A small network was shown many inputs. Here are its activations along a few directions, one row for each input.
Each table varies a few parts of the input and shows all the possible inputs, shuffled.
A made-up example of a description, with smaller parts first: line(6) and (point or (values(2) and ring(5)) or line(11)).
Shared parts are said once, and a part with two or three values counts as separate values.
In the rows, 128 means zero.

Other details of the inputs shift rows strongly along three fixed directions, in all tables alike. That doesn't count.

Table:
r1: [170 116 126 108 140 162 132 127 103 144 175 129 150 117]
r2: [148 159 129 155 132 126 150 126 127 126 124 115 107 119]
r3: [109  98 129 109 135 138 123 126 122 139 129 150 150 106]
r4: [110 163 143 116 126  80 113 115 147 111 112 119 147 159]
r5: [115  94 133 106 138 142 127 125 117 139 136 149 151 107]
r6: [ 63  94 130 158 103  97 129 121 154 115  30 141 117  96]
r7: [128  99 129 114 119 144 119 137 106 150 128 146 144 109]
r8: [124 164 135 108 127  96 110 122 141 116 132 119 144 162]
r9: [143 137 129  98 130 135 110 135 120 142 171 122 133 153]
r10: [151 135 131 111 120 129 112 134 112 135 145 125 147 147]
r11: [150 148 125 159 130 128 151 116 127 127 123 112 106 122]
r12: [147 113 130 102 117 131 106 125 109 143 145 132 159 144]
r13: [147 139 112 166 131 148 146 138 135 124 141 108  72 134]
r14: [132 169 119 163 135 123 144 132 142 117 129 115  86 138]
r15: [117 135 145  95 133 101 114 119 133 122 129 132 165 148]
r16: [112 118 143 117 119 106 124 112 122 138  95 138 157 104]
r17: [ 96  49 118 158 135 175 162 138 120 132  92 163 113  48]
r18: [136 149 118 173 137 132 155 123 140 112 128 113  85 133]
r19: [134  97 127 118 120 151 123 143 107 145 129 146 140 107]
r20: [122 164 121 173 125 105 142 121 153 105 102 107  87 144]
r21: [124  85 121 103 130 165 118 137 112 151 151 151 143 104]
r22: [ 80 126 135 132 111  85 118 120 153 108  62 132 140 124]
r23: [146 136 124 103 129 136 113 132 125 128 162 123 143 152]
r24: [122 153 137 109 118  96 106 130 141 116 124 111 135 164]
r25: [155 143 110 158 139 167 150 149 127 130 159 121  81 122]
r26: [112 137 141  97 117  98 100 131 139 125 119 123 147 154]
r27: [142 137 128 108 139 129 123 123 127 122 159 124 145 146]
r28: [148 128 116 165 147 160 161 128 125 122 153 119  91 120]
Each input here is: line(4) and (values(2) or line(5)).
Q: Changing only the line(4) part turns r12 into r19. The same change can be made to r11. Which row results?
A: r2

Table:
r29: [ 84 104 135  87 112  99  89 108 138 140 107 142 169 138]
r30: [133 178 112 174 118 121 137 141 151 118 113 107  75 135]
r31: [ 75 113 125 155 110 112 131 124 152 124  70 137 101 105]
r32: [158  71 103 112 125 206 123 159 100 161 170 154 132  81]
r33: [ 97  94 140  91 118 106 101 110 134 122 103 138 175 143]
r34: [112 131 131  73 117 108  86 125 140 128 134 137 179 151]
r35: [ 96 120 130 149 100 103 118 125 141 134  73 128 106 118]
r36: [102 117 155  95 113  70 106  88 118 135  69 154 216 116]
r37: [107 119 150  76 129  99 100 115 124 138 137 135 173 152]
r38: [112 121 136  81 111 103  84 112 130 145 132 132 166 156]
r39: [146  62 108 104 150 198 133 142 110 133 179 154 147  96]
r40: [144 187 131 183 138 124 159 139 133 124 141 100  56 150]
r41: [ 79 123 149 144 104  88 124 146 136 122  44 140 126 101]
r42: [ 97 155 110 182 117 114 144 136 161 111  79 119  72 117]
r43: [114 142 147 152 128  80 153  92 138 115  62 115 139  91]
r44: [115 128 132  78 109 105  83 120 130 139 134 131 170 153]
r45: [102 116 149  74 137  98 101 113 130 131 140 139 173 151]
r46: [117 114 136  80 121 104  95 114 130 118 132 128 180 161]
r47: [124 114 137  84 114 105  93 118 125 123 129 126 177 160]
r48: [143  50 107 112 152 203 140 134 106 143 182 154 132  94]
r49: [179 186 101 177 129 157 146 152 133 127 164  98  58 145]
r50: [175 145 130 161 154 153 170 100 113 141 156 105 111 100]
r51: [171  58 116 127 157 209 169 119  87 164 170 147 137  43]
r52: [ 93 131 143 154 118 105 139 141 133 123  81 132 104 107]
r53: [163 213 128  72 142  87  86 109 142 118 215  93 155 231]
r54: [ 89 110 131 151 118 100 132 115 147 110  75 125 115 130]
r55: [142 173 134 186 139 106 181 116 146 103  74 110 101  91]
r56: [ 89 145 142 127 132  96 129 135 151 107  91 136 133 127]
r57: [159  38 108 130 132 218 145 149  88 157 164 152 120  74]
r58: [175 233 148  74 143  82  95 127 130 114 211  89 157 231]
r59: [104  99 130 125 109 123 116 130 132 115  88 134 147 120]
r60: [144 185 130 165 154 128 157 136 140 114 160 108  70 153]
r61: [190 224 132  74 120  87  76 121 127 131 210  82 151 236]
r62: [109  45 124 100 139 186 135 147  97 157 144 171 148  65]
r63: [173  82 114 134 149 204 161 131  81 159 161 167 153  59]
r64: [103 139 151 136 112  92 123 134 130 129  81 127 122 130]
r65: [ 90 152 112 176 127 109 144 130 165 107  84 123  80 120]
r66: [ 94 114 150  87 116 102 100 135 123 133 101 147 176 124]
r67: [163 181  97 185 141 161 157 142 140 122 171 100  48 143]
r68: [140 155 108 183 147 143 161 135 146  97 135 110  71 135]
r69: [ 85 116 128 145 126  97 131 118 152 100  80 128 123 129]
r70: [138 127 148  99 128  94 114  85 105 148 125 138 191 136]
r71: [119 127 116 207 110 130 160 141 140 107  61 111  60 105]
r72: [156 154 110 180 152 150 163 127 139 111 162 106  62 149]
r73: [ 95  98 145  93 103  96  95 123 138 113  76 142 184 131]
r74: [189 179 125  88 141 125 110 128 128 107 207  98 150 206]
r75: [102 115 132  81 128 105  94 106 139 134 141 138 166 153]
r76: [123 117 134 109 116 117 110 120 129 122 120 120 149 155]
r77: [115  92 118  95 137 152 114 122 127 143 159 148 146 119]
r78: [177 191 129 123 121 105 113 131 130 107 162  87 124 199]
r79: [157  55 120 117 141 210 143 153  78 175 181 158 121  76]
r80: [123 132 117 194 111 126 157 149 144 103  63 116  75 107]
r81: [ 74  93 116 228 110 120 175 130 154 109  16 127  47  75]
r82: [152  53 104 121 127 214 130 150  94 173 170 157 117  73]
r83: [ 72 107 152 166 109  69 145  89 132 128   8 152 150  78]
r84: [142  62 115 106 159 208 145 149  96 155 195 163 129  77]
r85: [192 203 119 181 145 155 161 156 115 127 187  90  53 156]
r86: [139 136 146  95 126  92 112  90 106 141 122 140 200 136]
r87: [105 130 146  76 135 101 103 126 133 122 134 142 177 144]
r88: [ 94 139 127 130 102  99 110 135 152 119  78 130 127 126]
r89: [173 204 120 170 151 149 161 154 135 112 179  98  68 155]
r90: [172 195 121 182 154 155 169 145 130 121 184  97  49 153]
r91: [ 57 134 143 203 109  86 163 140 156 112  10 132  63  86]
r92: [116  92 140 109 128 115 138 100 120 130  89 142 183  71]
r93: [182 208 121 170 147 150 157 159 128 116 181  95  68 158]
r94: [172 170 125  93 138 117 109 123 127 107 191 100 150 199]
r95: [113 124 135  80 110 106  85 115 131 142 130 133 167 154]
r96: [106 129 130  72 126 106  90 121 145 124 138 140 181 151]
r97: [161  44 109 122 133 208 137 143  90 159 171 148 126  90]
r98: [159  70 118 115 138 210 141 168  87 160 170 158 134  74]
Q: Changing only one part turns r77 into r96. The same change can be made to r91. Which row results?
A: r93
Q: Changing only one part turns r32 into r49. The same change can be made to r89. Which row results?
A: r58
Q: Describe the family of inputs behind these rows.
A: line(5) and (values(2) or (values(3) and line(4)))
Q: Change only the line(4) part in r73. List by row number the other rows that result.
A: r39, r74, r80
Q: Change only the values(3) part in r53. List by row number the other rows that result.
A: r69, r84
Q: Change only the line(4) part in r45. List by row number the other rows that result.
A: r37, r40, r79
